A small network was shown many inputs. Here are its activations along a few directions, one row for each input.
In each table, some parts of the input vary, and every possible input appears once, in random order.
A made-up example of a description, with smaller parts first: one of 3 separate values, together with either a single point or one of 9 places along a line or (one of 4 places along a line, together with one of 5 places around a ring).
Shared parts are said once, and a part with two or three values counts as separate values.

A family of inputs:
row 1: [24,40,-25,-18,-14,-37,-33,13,7,-1,-40,9,26]
row 2: [-21,-40,-2,8,-7,-12,0,-23,-6,-4,-11,20,-21]
row 3: [14,14,-1,23,-17,-8,31,-27,12,-3,32,13,-9]
row 4: [-15,-38,-14,9,11,9,-17,-6,-26,0,7,22,1]
row 5: [10,9,0,-27,-8,2,-7,19,-25,15,-23,-18,-18]
row 6: [-2,-6,26,-4,17,23,-7,28,20,-2,-22,-10,-2]
row 7: [2,-20,18,-15,10,23,-2,32,24,-2,4,-22,22]
row 8: [7,-7,-21,-6,-25,17,7,11,-43,-3,-8,-5,1]
row 9: [-5,9,-16,6,-52,-8,15,-18,-15,11,-8,-18,1]
row 10: [9,15,-18,-7,17,-49,-47,-2,19,2,-31,33,29]
row 11: [-12,-24,19,19,-20,16,23,3,19,-27,-22,1,-2]
row 12: [-28,-31,-4,1,6,-22,-10,-10,4,27,25,-1,10]
row 13: [9,41,22,1,18,3,12,-16,1,-3,17,11,-26]
row 14: [-7,1,-15,-16,-31,-10,15,9,-12,24,11,-27,8]
row 15: [-24,22,33,12,7,27,-3,2,20,-5,-21,-8,0]
row 16: [14,-6,-8,-38,-15,2,-1,22,-21,16,2,-28,5]
row 17: [-12,37,4,-14,-16,3,0,-5,-24,13,-21,-16,-16]
row 18: [18,23,-6,14,27,11,18,-15,-11,-16,29,-1,-12]
row 19: [-16,5,1,22,19,35,6,4,8,-18,-8,-19,14]
row 20: [-28,-23,-9,22,-15,-15,-9,-38,4,17,7,11,1]
row 21: [-20,-15,12,10,-7,9,14,18,32,5,14,-20,25]
row 22: [18,28,-3,2,3,-23,-37,22,45,-16,-38,15,39]
row 23: [-4,19,-24,-4,-5,14,6,-6,-34,0,-9,-27,-3]
row 24: [28,-3,-4,10,8,16,19,2,-18,-19,32,21,-11]
row 25: [2,-9,-6,-6,-43,-6,21,-5,-26,-10,-24,-9,-19]
row 26: [22,-5,10,10,-9,-8,36,-14,0,-25,15,19,-30]
row 27: [35,-2,10,-24,21,-1,11,14,4,0,40,-2,-5]
row 28: [-6,-22,3,19,-2,39,7,20,0,-21,-5,4,18]
row 29: [14,5,3,2,3,-12,28,0,12,8,50,0,0]
row 30: [-11,-23,7,-11,30,-8,-28,2,-8,18,-10,9,-18]
row 31: [-26,-11,-18,13,29,6,-19,-22,-17,3,6,-1,-4]
row 32: [-33,4,12,2,20,-5,-27,-24,-7,17,-7,10,-17]
row 33: [-19,-7,11,33,-28,15,17,-10,32,-6,-6,-8,19]
row 34: [32,12,17,-13,27,0,6,10,1,-1,16,8,-29]
row 35: [38,44,-13,-13,15,-38,-21,5,32,-14,-9,34,18]
row 36: [-8,-37,-1,-23,24,-9,-23,5,-4,21,16,-2,5]
Question: The inputs of row 16 and row 7 match in every part but one. If row 1 is changed in the same way as row 16 into row 7, which row does it become?
Answer: row 22
Question: What is each input in this table made of?
Answer: one of 4 separate values, together with either a single point or one of 8 places around a ring
Question: Change only the place on the ring of 8 in row 14. List by row number the other rows that result.
Answer: row 5, row 8, row 9, row 16, row 17, row 23, row 25
Question: Which other rows agree with row 32 in the choice among 4 separate values? List them by row number.
Answer: row 2, row 4, row 10, row 12, row 20, row 30, row 31, row 36
